Each row below holds a small network's activations on one input, seen along a few directions.
In each table, some parts of the input vary, and every possible input appears once, in random order.
A made-up example of a description, with smaller parts first: one of 6 places along a line, together with either a single point or one of 9 places around a ring or (one of 3 separate values, together with one of 5 places around a ring).
Shared parts are said once, and a part with two or three values counts as separate values.
In the rows, 128 means zero.

Other details of the inputs vary at random and push rows far along two fixed directions, the same in every table; ignore that.

Table:
row 1: [146 131  97 132 140 107 145 126 113 124 108 148]
row 2: [ 81  99 117 171 193 124 191 123 159 177 120 108]
row 3: [ 61  64 132 191 200 188 140 180 196 155  92  39]
row 4: [110 139 140  89  49 188  45 142 121  79 154 103]
row 5: [136 170 110 102  23 124  71 111  84  97 147 206]
row 6: [105 138 150  69  78 164  69 109 135  90 170  68]
row 7: [127  88 148 164 203 125 176 173 150 154  91 102]
row 8: [113 148 137  85  87 137  92  96 128 111 162 120]
row 9: [161 124  85 205 174  69 206 124 107 179  86 209]
row 10: [158 139 159  71 100 208  44 142 144  72 144  59]
row 11: [147 113 146 169 157 127 153 156 133 137 105 123]
row 12: [171 129 112 196 139  49 190 129 104 157  86 210]
row 13: [105 111 127 140 137 128 132 123 147 144 141  87]
row 14: [162 137 157  88 101 127  96 145 116  95 125 130]
row 15: [123 148 102 130 102  77 156  84 111 144 137 189]
row 16: [108 115 115 161 158 106 161 114 148 169 129 128]
row 17: [138 138 167  41 115 197  50 150 146  67 140  57]
row 18: [120 130 104 160 115  60 166  91 116 156 132 182]
row 19: [139 117 113 140 167  93 166 141 123 138  94 146]
row 20: [100 117 137 128 136 153 122 128 142 141 155  80]
row 21: [ 82 101 128 151 161 130 158 124 147 153 136  83]
row 22: [133 122 136 104 149 143 125 152 125 112 119 104]
row 23: [176 186 109  60  51 125  76 101  73  79 151 192]
row 24: [114 146 143  95  85 141  93 105 122 114 171 121]
row 25: [129 149 136  81  68 138  75 102 125 103 169 111]
row 26: [ 98 119 150 107 108 160  99 124 140 113 167  70]
row 27: [119 137  92 166  85  95 138 123  95 142 118 208]
row 28: [108 128 141 106  95 136  99 112 134 112 160  94]
row 29: [ 85 106 118 164 168 113 176 118 138 168 130 115]
row 30: [124  84 165 180 218 168 152 176 189 148  87  56]
row 31: [173 182 125  57  62 109  87 112  74  85 142 198]
row 32: [ 92 118 161 102 133 181  89 126 169 117 160  53]
row 33: [133 112 172 109 162 170 114 172 145 117 120  81]
row 34: [129 166 139  44  26 145  57  90 106  71 182 116]
row 35: [137 115  85 171 175  90 189 133 111 154  95 161]
row 36: [191 175 133  86  62  73 108 112  79 102 126 230]
row 37: [136 104 141 141 167 182 121 160 150 122 118  61]
row 38: [167 136 118 131 112 125 118 128 113 114 118 138]
row 39: [110 139 129  94  84 135 112 105 117 110 162 113]
row 40: [174 140 115 147 123  43 170 122  96 142  94 227]
row 41: [ 98  84 143 135 240 215 130 173 200 135 100  13]
row 42: [137 124 120 134 178 108 160 140 134 142  95 150]
row 43: [149 142 191  46 105 203  47 162 139  73 148  73]
row 44: [108 123 139 109 109 153 103 124 135 122 163  77]
row 45: [131 153  96 128  77  51 149  73  93 138 140 206]
row 46: [129 157 115 110  47 133  74 117 109 101 137 180]
row 47: [ 80  96 116 173 188 122 192 126 152 175 122 103]
row 48: [146 118 148 168 163 133 152 157 133 142 106 128]
row 49: [156 155 102 104 105 119 120 119  88 109 131 169]
row 50: [132 148  98 147 101  68 157  91  98 159 145 199]
row 51: [182 176  89  90  62  80 109  93  73  95 128 217]
row 52: [103 129 137  95 110 150 107 109 148 113 152  88]
row 53: [105 122  88 190 158  48 214  93 113 191 116 200]
row 54: [177 153 125 162 114  77 156 124  94 140 108 217]
row 55: [158 135 138 115 133 169  96 138 140 110 123 106]
row 56: [131 111  99 179 201  73 212 144 115 174  83 179]
row 57: [130 107 156 123 169 215  98 167 159 114 128  37]
row 58: [ 81  85 117 187 173 153 144 158 173 156  93  97]
row 59: [159 123 128 193 171  86 181 139 133 162  85 180]
row 60: [ 66  79 149 167 204 169 156 148 180 164 135  37]
Each input here is: one of 6 places around a ring, together with either a single point or one of 4 places along a line or one of 5 places around a ring.
The inputs of row 7 and row 43 match in every part but the place on the ring of 6. If row 44 is changed in the same way as row 7 into row 43, which row does it become?
> row 50
Start at row 8 and move only the place on the ring of 6, one step at a time. The first step leads to row 53. Which rows follow, in order?
> row 29, row 21, row 6, row 45
Start at row 13 and move only the place on the line of 4, one step at a time. The first step leads to row 28. Which rows follow, in order?
> row 6, row 34
Which other rows agree with row 40 in the place on the ring of 6? List them by row number.
> row 10, row 17, row 18, row 25, row 30, row 45, row 51, row 52, row 58
Change only the place on the line of 4 in row 60. List by row number the other rows that result.
> row 20, row 29, row 47
